grid =
[[127 117 107 128]
 [130 124 122 133]]
grid[0, 0] -> 127
grid[0] -> [127, 117, 107, 128]
grid[1, 2] -> 122
grid[0, 2] -> 107

x = ((117, 127, 111, 126, 112, 117, 127, 131), (118, 124, 113, 128, 113, 118, 131, 134), (114, 130, 104, 124, 104, 112, 129, 130), (117, 133, 110, 123, 110, 116, 127, 126), (123, 127, 120, 128, 121, 123, 132, 131), (119, 133, 113, 124, 113, 118, 127, 126), (118, 133, 112, 124, 113, 117, 127, 126), (119, 133, 113, 123, 114, 118, 127, 126), (122, 127, 119, 128, 119, 122, 132, 131), (117, 134, 110, 123, 110, 116, 128, 126), (116, 133, 109, 123, 109, 115, 128, 126), (123, 126, 120, 128, 120, 123, 132, 132), (115, 131, 107, 124, 107, 114, 128, 128), (140, 126, 151, 132, 150, 142, 128, 129), (118, 131, 111, 124, 112, 117, 127, 128), (115, 131, 107, 124, 107, 114, 128, 128))
x[0, 0]: 117
x[12]: [115, 131, 107, 124, 107, 114, 128, 128]
x[-8]: [122, 127, 119, 128, 119, 122, 132, 131]
x[:, 3]: [126, 128, 124, 123, 128, 124, 124, 123, 128, 123, 123, 128, 124, 132, 124, 124]
x[1, -4]: 113
x[11]: [123, 126, 120, 128, 120, 123, 132, 132]
x[4, -1]: 131
x[8, -2]: 132
x[-4, 5]: 114
x[-10]: [118, 133, 112, 124, 113, 117, 127, 126]
x[:, -4]: [112, 113, 104, 110, 121, 113, 113, 114, 119, 110, 109, 120, 107, 150, 112, 107]
x[0, 4]: 112
x[-1, 0]: 115
x[-2, -4]: 112
x[15, -3]: 114
x[-3, 2]: 151
x[:, 0]: [117, 118, 114, 117, 123, 119, 118, 119, 122, 117, 116, 123, 115, 140, 118, 115]
x[6, 0]: 118
x[0, 7]: 131
x[:, -1]: [131, 134, 130, 126, 131, 126, 126, 126, 131, 126, 126, 132, 128, 129, 128, 128]
x[3, 6]: 127
x[-4, 4]: 107
x[:, -7]: [127, 124, 130, 133, 127, 133, 133, 133, 127, 134, 133, 126, 131, 126, 131, 131]
x[-7, -4]: 110
x[-4, 1]: 131
x[3, -6]: 110
x[:, 2]: [111, 113, 104, 110, 120, 113, 112, 113, 119, 110, 109, 120, 107, 151, 111, 107]
x[15]: [115, 131, 107, 124, 107, 114, 128, 128]
x[14]: [118, 131, 111, 124, 112, 117, 127, 128]
x[-12, -5]: 128
x[11, -6]: 120
x[:, -2]: [127, 131, 129, 127, 132, 127, 127, 127, 132, 128, 128, 132, 128, 128, 127, 128]
x[1, -2]: 131
x[-9, 7]: 126

data =
array([[132, 138, 126, 130, 149, 128, 153, 136, 143, 142, 119],
       [114, 120, 126, 155, 141, 116, 129, 129, 118, 135, 142],
       [129, 141, 127, 128, 148, 128, 154, 135, 141, 140, 121]])
Indices start at 0.
(0, 0) -> 132
(1, 5) -> 116
(2, 8) -> 141
(0, 10) -> 119
(2, 4) -> 148
(2, 7) -> 135
(2, 1) -> 141
(1, 7) -> 129
(1, 2) -> 126
(2, 6) -> 154
(2, 2) -> 127
(0, 2) -> 126
(1, 3) -> 155
(0, 8) -> 143

arr = [117 132 137 155 142 115 112 148]
arr[0] = 117
arr[4] = 142
arr[5] = 115

m =
[[125 115 131 129 125 129 123 124 126 129 115 120 136 118 127 136]
 [124 135 123 122 116 139 142 134 118 121 126 122 118 131 127 115]
 [119 114 129 119 106 142 135 129 115 120 106 112 126 121 124 124]
 [122 119 130 127 122 131 128 123 122 127 119 116 138 117 132 133]
 [125 118 132 129 128 127 124 121 126 130 121 120 139 118 131 137]
 [122 139 123 120 115 145 147 129 112 119 130 116 123 128 132 112]
 [127 148 121 126 131 133 142 128 122 124 148 127 126 131 136 117]
 [129 145 121 122 125 134 141 135 124 122 141 131 117 138 129 113]
 [128 120 130 125 122 130 124 133 130 127 116 132 121 131 120 127]
 [134 142 126 133 142 120 126 128 134 132 146 140 128 133 133 130]
 [116 132 124 119 109 147 146 129 109 118 124 110 126 122 130 114]]
m[0,0]: 125
m[3,11]: 116
m[6,11]: 127
m[10,10]: 124
m[1,3]: 122
m[3,13]: 117
m[10,14]: 130
m[8,15]: 127
m[:, 13]: [118, 131, 121, 117, 118, 128, 131, 138, 131, 133, 122]
m[7,2]: 121
m[5,13]: 128
m[7,3]: 122
m[8,13]: 131
m[3]: [122, 119, 130, 127, 122, 131, 128, 123, 122, 127, 119, 116, 138, 117, 132, 133]
m[7,0]: 129
m[6,5]: 133
m[0,8]: 126
m[9,7]: 128
m[7,6]: 141
m[9,4]: 142
m[7,7]: 135
m[5,6]: 147
m[10,15]: 114
m[2,10]: 106
m[7,14]: 129
m[6]: [127, 148, 121, 126, 131, 133, 142, 128, 122, 124, 148, 127, 126, 131, 136, 117]
m[5,15]: 112
m[5,5]: 145
m[1]: [124, 135, 123, 122, 116, 139, 142, 134, 118, 121, 126, 122, 118, 131, 127, 115]
m[1,6]: 142
m[2,11]: 112
m[10]: [116, 132, 124, 119, 109, 147, 146, 129, 109, 118, 124, 110, 126, 122, 130, 114]
m[:, 1]: [115, 135, 114, 119, 118, 139, 148, 145, 120, 142, 132]
m[6,9]: 124
m[9,8]: 134
